A small network was trained on invented records. Each row is its activation on one of them, seen along a few directions.
After each row come some of the record's fields: PEK, ZON, ZUPO, VALU, RAZ.
The largest differences between rows may come from other fields.
(in the rows, 500 means zero)
Strong random noise was added to every row along 22 fixed directions; ignore it. To show where, here is one row again and again, with new noise each time:
[506 713 572 469 528 388 510 653 625 688 635 588 549 482 382 589 547 471
 494 651 373 503 499 512 383 576 417 487 600 583 453 565 622 498 475 674
 518 496]
[460 624 568 407 435 434 590 491 487 580 484 517 540 445 607 535 653 435
 597 399 641 477 504 368 800 468 723 791 389 572 535 238 307 277 726 658
 586 445]
[382 648 483 523 449 557 645 381 598 610 651 538 377 627 278 266 485 559
 456 493 281 570 496 605 501 519 439 464 526 497 393 674 629 467 439 497
 569 550]
[638 412 647 365 849 621 317 469 517 468 521 714 615 484 391 658 493 470
 525 783 631 383 433 452 482 386 529 375 536 430 633 473 515 367 304 469
 518 396]
[605 423 395 653 245 588 719 435 527 487 547 542 421 479 456 633 456 526
 305 462 540 422 556 410 435 482 520 290 482 497 289 612 487 390 598 501
 607 502]
[413 469 593 433 515 502 427 434 411 515 631 504 469 522 375 577 537 526
 814 568 462 388 527 465 487 615 445 541 506 582 438 510 581 438 634 467
 499 696]
[476 305 513 312 526 594 606 423 440 382 397 734 401 420 339 426 511 481
 752 506 515 448 482 584 445 625 495 558 417 459 370 603 735 529 351 492
 376 691]
[474 506 581 378 540 407 382 468 575 665 656 600 574 554 576 436 643 484
 455 667 596 499 497 457 605 552 613 593 357 669 521 477 464 537 435 574
 676 491]
[840 354 453 513 392 418 644 607 728 537 524 335 578 467 582 537 453 547
 225 489 548 259 403 584 362 549 256 325 491 554 566 451 383 476 438 447
 478 509]
[514 418 616 521 606 237 435 696 451 436 583 453 566 580 688 495 453 416
 537 670 707 568 509 535 548 420 388 494 273 738 558 549 693 412 411 543
 369 296]
[721 630 547 469 586 436 671 694 566 494 630 531 467 488 479 453 387 534
 326 520 442 585 501 495 569 349 336 572 519 486 658 421 463 514 415 441
 234 361]
[358 521 491 448 725 315 516 571 734 668 746 579 351 483 348 359 529 427
 357 568 384 432 612 623 582 443 480 565 561 551 308 370 510 259 351 350
 547 366]
[470 377 445 662 591 399 486 681 682 559 318 479 544 524 489 538 515 574
 408 345 464 517 586 546 358 372 628 480 639 486 538 595 540 583 383 603
 453 361]
[383 338 534 628 656 675 519 529 580 255 362 604 502 608 387 385 508 421
 554 556 380 545 546 403 582 335 575 629 469 560 445 526 642 547 344 549
 517 451]
[458 428 414 339 520 603 545 370 554 587 548 553 448 374 345 447 538 597
 576 438 575 268 600 510 559 559 549 455 644 484 379 401 507 407 750 572
 299 522]
[482 589 355 388 287 394 600 562 364 529 417 517 515 169 520 588 432 576
 434 306 558 833 674 430 509 298 586 297 532 358 536 629 664 393 519 545
 499 402]
[535 479 457 326 496 430 581 649 586 528 330 392 510 389 487 663 528 507
 653 495 392 631 533 676 452 562 517 296 682 322 551 380 674 426 399 430
 516 629]
[460 428 475 566 399 455 413 487 582 567 465 385 412 646 564 556 578 477
 379 614 558 690 706 578 586 671 581 563 523 660 574 559 611 529 533 532
 580 339]
[568 460 428 624 365 352 631 638 492 444 381 590 528 498 621 392 423 526
 424 284 650 464 504 466 247 540 404 717 467 562 508 537 497 685 549 671
 230 484]
[500 414 524 547 582 507 681 486 542 455 501 462 237 475 301 459 531 356
 515 460 364 459 555 707 582 684 368 858 384 640 394 541 510 336 333 382
 457 446]
[422 580 454 505 435 612 618 533 401 461 484 531 601 449 557 419 551 538
 614 583 482 537 493 433 421 554 447 581 380 633 418 552 614 656 617 813
 454 691]
[455 697 453 589 272 503 577 451 473 491 536 628 478 596 317 496 480 399
 490 476 424 657 543 380 350 630 499 589 655 510 438 556 584 685 498 481
 560 528]
[653 518 523 542 591 464 676 621 442 535 412 533 548 514 551 637 484 543
 647 402 467 405 259 640 194 565 482 452 484 336 495 476 375 594 323 473
 480 760]
[572 649 513 524 562 392 528 647 580 604 668 454 626 589 542 575 502 435
 504 536 499 429 408 474 486 494 573 290 677 546 394 299 449 677 582 493
 305 382]

[522 235 565 699 417 563 295 448 557 320 383 498 608 373 734 492 417 437
 350 312 389 399 468 407 362 451 396 407 358 596 281 739 559 497 502 648
 490 398]	PEK=tuvas, ZON=bif, ZUPO=tul, VALU=vunan, RAZ=fod
[506 469 652 617 567 451 552 619 545 442 445 661 436 771 566 660 487 402
 651 614 427 495 346 550 390 537 610 431 485 358 367 461 546 472 321 407
 627 647]	PEK=tuvas, ZON=vur, ZUPO=tul, VALU=vunan, RAZ=fod
[527 537 586 422 525 462 439 444 519 604 546 525 591 623 596 451 507 598
 582 476 553 424 406 489 500 491 555 481 522 422 606 420 406 557 539 475
 462 593]	PEK=tuvas, ZON=vur, ZUPO=tolek, VALU=gab, RAZ=fod
[659 404 537 485 549 800 635 427 438 345 684 417 454 498 451 544 534 511
 499 702 356 346 366 339 783 380 478 439 279 525 476 345 239 516 476 288
 732 742]	PEK=muz, ZON=vur, ZUPO=tul, VALU=vunan, RAZ=vegif
[582 540 427 418 632 813 498 458 461 488 486 418 581 216 584 585 583 470
 386 639 388 467 421 552 558 542 490 312 449 496 381 464 415 527 551 708
 534 530]	PEK=muz, ZON=bif, ZUPO=tolek, VALU=gab, RAZ=fod
[489 510 451 528 565 508 694 439 368 724 318 491 720 608 618 698 565 678
 701 539 728 538 569 678 273 574 682 510 473 487 564 572 557 507 379 607
 393 643]	PEK=muz, ZON=vur, ZUPO=tolek, VALU=gab, RAZ=vegif
[287 506 344 534 477 465 438 583 658 524 493 429 527 369 345 226 542 582
 399 304 389 436 519 355 611 226 608 383 599 522 444 552 500 614 630 673
 583 399]	PEK=muz, ZON=bif, ZUPO=tul, VALU=vunan, RAZ=vegif
[413 338 455 474 475 374 323 542 395 339 443 491 422 568 600 447 508 410
 698 366 578 531 453 479 461 618 610 519 557 431 470 331 466 787 527 287
 442 611]	PEK=muz, ZON=bif, ZUPO=tolek, VALU=vunan, RAZ=fod
[718 677 621 281 488 544 595 457 575 639 465 405 712 329 530 581 504 508
 489 520 458 470 460 610 585 572 320 528 501 541 652 512 548 290 495 660
 307 406]	PEK=muz, ZON=vur, ZUPO=tolek, VALU=vunan, RAZ=fod
[604 272 550 409 511 596 400 472 660 421 463 407 612 299 608 545 522 407
 343 540 407 483 578 490 755 436 507 314 429 655 383 537 621 453 420 525
 424 243]	PEK=tuvas, ZON=vur, ZUPO=tolek, VALU=vunan, RAZ=vegif
[406 503 448 654 580 522 681 420 531 567 360 454 856 710 491 595 543 488
 692 450 639 426 468 519 308 379 732 330 628 499 411 380 529 424 380 479
 547 511]	PEK=tuvas, ZON=bif, ZUPO=tul, VALU=vunan, RAZ=vegif
[419 554 414 652 695 404 518 680 272 355 492 503 442 412 478 597 473 376
 515 505 736 484 432 374 522 252 604 527 415 481 504 365 322 393 537 495
 578 327]	PEK=tuvas, ZON=bif, ZUPO=tul, VALU=gab, RAZ=vegif
[540 625 616 424 487 520 460 484 494 457 525 665 578 495 595 504 461 463
 445 520 491 654 527 352 643 358 549 554 492 426 556 442 531 399 505 520
 463 404]	PEK=muz, ZON=bif, ZUPO=tul, VALU=gab, RAZ=fod
[448 557 417 642 569 701 516 360 536 598 568 466 376 514 534 691 514 470
 342 449 326 588 789 541 543 651 647 631 791 454 291 242 326 486 667 357
 330 375]	PEK=tuvas, ZON=bif, ZUPO=tolek, VALU=gab, RAZ=vegif
[578 599 552 606 547 307 407 579 381 600 512 444 426 634 382 601 452 495
 492 518 655 571 437 614 386 559 454 522 493 563 741 769 518 592 373 468
 434 273]	PEK=muz, ZON=bif, ZUPO=tul, VALU=gab, RAZ=vegif
[545 452 431 513 471 489 498 642 481 488 540 547 546 439 566 559 490 570
 384 597 472 665 600 377 437 405 548 425 497 519 540 521 521 776 382 459
 546 557]	PEK=muz, ZON=vur, ZUPO=tolek, VALU=gab, RAZ=vegif
[508 415 542 475 702 706 560 392 624 553 383 442 638 388 507 487 609 501
 458 447 298 516 571 602 651 431 590 675 433 568 467 505 451 405 269 533
 501 445]	PEK=tuvas, ZON=bif, ZUPO=tul, VALU=gab, RAZ=fod
[625 472 657 516 611 554 374 277 487 515 600 413 526 613 489 543 476 405
 542 451 509 298 247 617 506 600 461 366 458 484 482 509 342 351 457 321
 559 409]	PEK=muz, ZON=bif, ZUPO=tul, VALU=vunan, RAZ=vegif
[530 496 397 529 324 403 558 615 526 484 426 552 488 450 427 628 505 395
 479 596 575 435 499 524 249 694 389 385 580 530 366 582 661 561 493 581
 546 578]	PEK=muz, ZON=bif, ZUPO=tul, VALU=gab, RAZ=fod
[504 473 480 474 450 507 422 447 537 471 415 588 609 434 672 386 459 541
 249 521 549 688 551 470 461 356 471 446 380 440 586 641 587 417 344 587
 654 440]	PEK=muz, ZON=bif, ZUPO=tul, VALU=gab, RAZ=fod
[307 499 375 584 468 462 539 360 218 430 732 573 507 644 449 336 436 560
 561 565 765 601 643 329 536 311 585 486 378 600 441 533 525 564 531 296
 479 521]	PEK=muz, ZON=bif, ZUPO=tolek, VALU=vunan, RAZ=fod
[536 432 624 540 508 548 549 584 507 335 409 558 497 365 606 595 471 411
 558 305 262 576 421 435 641 313 589 445 399 394 322 540 532 404 411 488
 489 478]	PEK=muz, ZON=bif, ZUPO=tul, VALU=gab, RAZ=fod
[488 464 382 410 483 444 531 526 620 649 554 460 317 429 399 349 532 617
 386 434 495 389 544 650 537 579 466 472 560 488 491 560 480 545 586 545
 415 494]	PEK=tuvas, ZON=bif, ZUPO=tul, VALU=gab, RAZ=fod
[237 755 383 663 721 531 446 575 374 427 482 464 456 667 593 374 508 353
 520 633 512 684 460 563 424 544 578 584 606 446 431 255 445 643 576 587
 504 458]	PEK=tuvas, ZON=bif, ZUPO=tul, VALU=vunan, RAZ=fod
[421 575 624 453 648 485 402 471 511 626 532 452 510 535 520 585 644 327
 687 536 424 467 400 677 610 733 638 531 500 628 333 478 535 528 493 585
 427 388]	PEK=muz, ZON=bif, ZUPO=tolek, VALU=gab, RAZ=vegif
[499 584 604 560 478 384 519 517 281 450 556 492 512 695 612 525 403 517
 711 531 657 520 285 472 472 423 516 338 343 448 560 549 502 512 518 440
 496 545]	PEK=tuvas, ZON=vur, ZUPO=tolek, VALU=vunan, RAZ=vegif
[541 427 568 357 416 568 522 215 427 542 532 716 515 537 320 460 541 534
 589 546 797 292 507 411 596 545 538 634 363 578 544 644 517 306 544 522
 499 495]	PEK=muz, ZON=bif, ZUPO=tul, VALU=gab, RAZ=fod
[766 343 588 330 510 876 488 232 755 616 265 542 684 398 339 673 583 602
 392 541 401 349 536 547 555 601 576 420 641 462 654 639 528 438 381 617
 497 419]	PEK=muz, ZON=vur, ZUPO=tolek, VALU=gab, RAZ=vegif
[406 578 464 225 771 539 551 470 635 620 469 613 568 346 625 121 580 474
 336 638 547 488 415 748 638 483 477 543 313 518 426 445 586 381 330 772
 410 399]	PEK=muz, ZON=vur, ZUPO=tul, VALU=gab, RAZ=fod
[657 297 587 430 416 461 389 556 653 423 442 419 539 302 418 517 555 410
 406 369 425 474 654 395 715 515 401 767 470 770 641 602 544 558 454 516
 350 238]	PEK=tuvas, ZON=bif, ZUPO=tolek, VALU=gab, RAZ=fod
[487 317 476 436 364 578 515 522 603 318 291 516 301 511 414 505 571 419
 533 406 558 521 516 418 864 437 770 390 555 404 494 436 571 451 660 527
 541 343]	PEK=tuvas, ZON=bif, ZUPO=tolek, VALU=vunan, RAZ=fod
[598 546 542 346 569 491 567 516 361 564 686 550 356 395 418 621 446 623
 663 556 464 359 381 527 461 506 419 350 472 322 497 452 378 413 561 336
 504 772]	PEK=tuvas, ZON=vur, ZUPO=tolek, VALU=gab, RAZ=vegif
[621 221 591 279 693 393 380 643 556 439 565 487 453 366 536 563 484 480
 545 744 669 323 540 603 666 489 365 341 364 644 502 511 705 346 460 498
 263 343]	PEK=muz, ZON=bif, ZUPO=tul, VALU=gab, RAZ=vegif
[591 591 563 644 500 427 596 353 607 660 662 565 756 831 527 553 471 436
 415 576 623 412 531 503 339 563 510 526 608 631 419 403 452 489 350 315
 390 388]	PEK=tuvas, ZON=bif, ZUPO=tul, VALU=vunan, RAZ=fod
[548 512 490 414 467 476 470 408 530 798 508 442 553 334 442 783 618 617
 480 543 485 495 753 574 398 689 479 692 575 571 596 546 439 320 478 500
 626 589]	PEK=tuvas, ZON=bif, ZUPO=tul, VALU=gab, RAZ=vegif

Which values does each new row have?
[575 515 444 489 436 505 550 551 519 431 458 528 547 452 516 611 469 461
 434 492 527 488 551 367 496 441 510 487 627 397 521 297 401 496 525 375
 508 542]	PEK=muz, ZON=vur, ZUPO=tolek, VALU=gab, RAZ=fod
[452 552 524 582 663 480 470 503 536 662 663 304 536 414 485 556 489 502
 449 422 301 531 557 642 616 411 542 302 531 627 315 640 555 466 460 479
 304 222]	PEK=muz, ZON=bif, ZUPO=tolek, VALU=gab, RAZ=vegif
[428 590 638 582 492 252 158 650 550 501 544 389 401 498 471 560 519 386
 533 397 323 513 410 427 497 525 414 629 553 498 635 523 378 462 543 445
 774 467]	PEK=muz, ZON=bif, ZUPO=tul, VALU=vunan, RAZ=fod
[658 409 507 519 388 518 441 523 695 309 451 492 617 662 439 412 572 248
 345 603 570 412 391 326 600 590 503 603 553 664 585 313 414 798 374 388
 605 389]	PEK=muz, ZON=bif, ZUPO=tolek, VALU=gab, RAZ=fod
[503 592 547 625 511 587 455 452 408 378 674 518 499 585 709 428 393 415
 433 472 525 417 363 369 622 418 520 340 459 503 267 369 390 546 789 550
 274 348]	PEK=muz, ZON=bif, ZUPO=tul, VALU=vunan, RAZ=fod
[537 410 494 601 685 552 493 643 598 536 634 537 253 503 462 539 539 543
 317 623 415 367 569 524 602 506 503 619 468 580 407 483 355 536 571 546
 433 437]	PEK=muz, ZON=bif, ZUPO=tul, VALU=gab, RAZ=vegif
[613 337 614 386 599 434 305 638 562 501 571 691 478 349 631 565 485 550
 419 566 510 392 470 397 466 436 474 481 410 479 496 512 450 539 475 567
 496 526]	PEK=tuvas, ZON=vur, ZUPO=tul, VALU=vunan, RAZ=vegif
[511 527 574 509 566 408 412 598 601 465 435 676 425 438 440 626 471 416
 437 471 539 411 523 388 501 405 525 607 619 372 525 377 434 222 558 527
 559 367]	PEK=muz, ZON=bif, ZUPO=tul, VALU=gab, RAZ=vegif
[506 380 613 631 573 484 397 471 610 548 477 453 628 603 672 404 548 549
 403 490 483 438 491 525 461 480 440 711 305 682 584 627 437 476 389 627
 586 475]	PEK=muz, ZON=bif, ZUPO=tolek, VALU=vunan, RAZ=fod
[593 475 638 434 536 410 502 690 542 585 665 481 298 358 473 720 569 546
 579 528 367 357 576 462 727 522 454 652 438 584 460 464 405 324 706 537
 431 549]	PEK=tuvas, ZON=bif, ZUPO=tul, VALU=gab, RAZ=fod
[545 535 566 463 284 546 572 346 418 316 293 599 454 552 512 494 356 386
 544 382 546 740 582 456 553 561 471 680 542 397 618 477 662 396 475 398
 363 348]	PEK=tuvas, ZON=vur, ZUPO=tul, VALU=gab, RAZ=vegif
[454 478 557 574 650 538 395 466 327 517 517 444 469 510 686 602 549 486
 661 373 589 385 390 539 581 543 694 488 426 503 367 433 313 525 720 580
 345 446]	PEK=muz, ZON=bif, ZUPO=tul, VALU=vunan, RAZ=fod
[642 465 512 545 328 626 643 390 459 374 400 396 503 547 476 562 438 425
 542 478 475 439 315 576 484 586 407 284 422 449 444 629 551 446 449 453
 564 553]	PEK=tuvas, ZON=vur, ZUPO=tul, VALU=vunan, RAZ=fod
[678 318 366 435 567 461 567 592 669 510 337 586 379 233 201 550 484 537
 234 388 560 360 600 559 414 412 414 583 614 388 648 604 427 360 267 407
 520 375]	PEK=muz, ZON=bif, ZUPO=tul, VALU=vunan, RAZ=fod
[488 465 626 513 495 356 534 511 498 493 669 633 513 587 497 466 492 399
 558 534 416 532 462 454 513 461 480 622 300 604 375 567 524 512 205 277
 612 575]	PEK=muz, ZON=vur, ZUPO=tul, VALU=vunan, RAZ=fod
[447 669 700 431 560 380 313 503 297 450 674 522 311 561 600 523 420 470
 635 562 512 674 471 484 694 468 417 603 392 423 634 466 493 259 663 405
 487 456]	PEK=muz, ZON=bif, ZUPO=tul, VALU=gab, RAZ=fod
[456 604 648 465 603 342 473 639 430 402 759 852 382 561 379 375 470 338
 515 670 538 545 398 293 638 334 510 655 305 588 419 530 550 552 344 446
 541 405]	PEK=tuvas, ZON=bif, ZUPO=tul, VALU=gab, RAZ=vegif
